Questions about the grid below.
1) Report the entry just left of 0.635.
2) Report the entry just right of 0.574.
3) Report the entry just left of 0.915.
4) Report the entry just left of 0.100.
((-0.338, 0.167, 0.578, 0.616, -0.121, 0.018, 1.432, -1.257, 0.496, -0.582, 0.350, -0.190, -0.983, -0.642), (0.763, 0.246, 0.288, 1.449, 0.305, -0.180, 0.382, -1.868, 0.537, 0.336, 0.211, 0.540, 1.081, -0.568), (-0.470, 0.294, -0.213, -0.243, 0.100, 0.471, -0.110, -1.637, -0.183, -0.610, -0.139, -0.157, -0.970, 2.070), (-0.348, 0.455, 1.714, 2.351, 0.957, -0.815, 0.902, 0.776, 0.467, 1.519, 0.635, -0.324, -0.194, -2.709), (-0.013, -0.256, 1.480, 0.260, 0.915, -0.720, 1.131, 0.444, 0.344, 1.221, 0.574, -0.061, -0.548, 2.479))
1) 1.519
2) -0.061
3) 0.260
4) -0.243
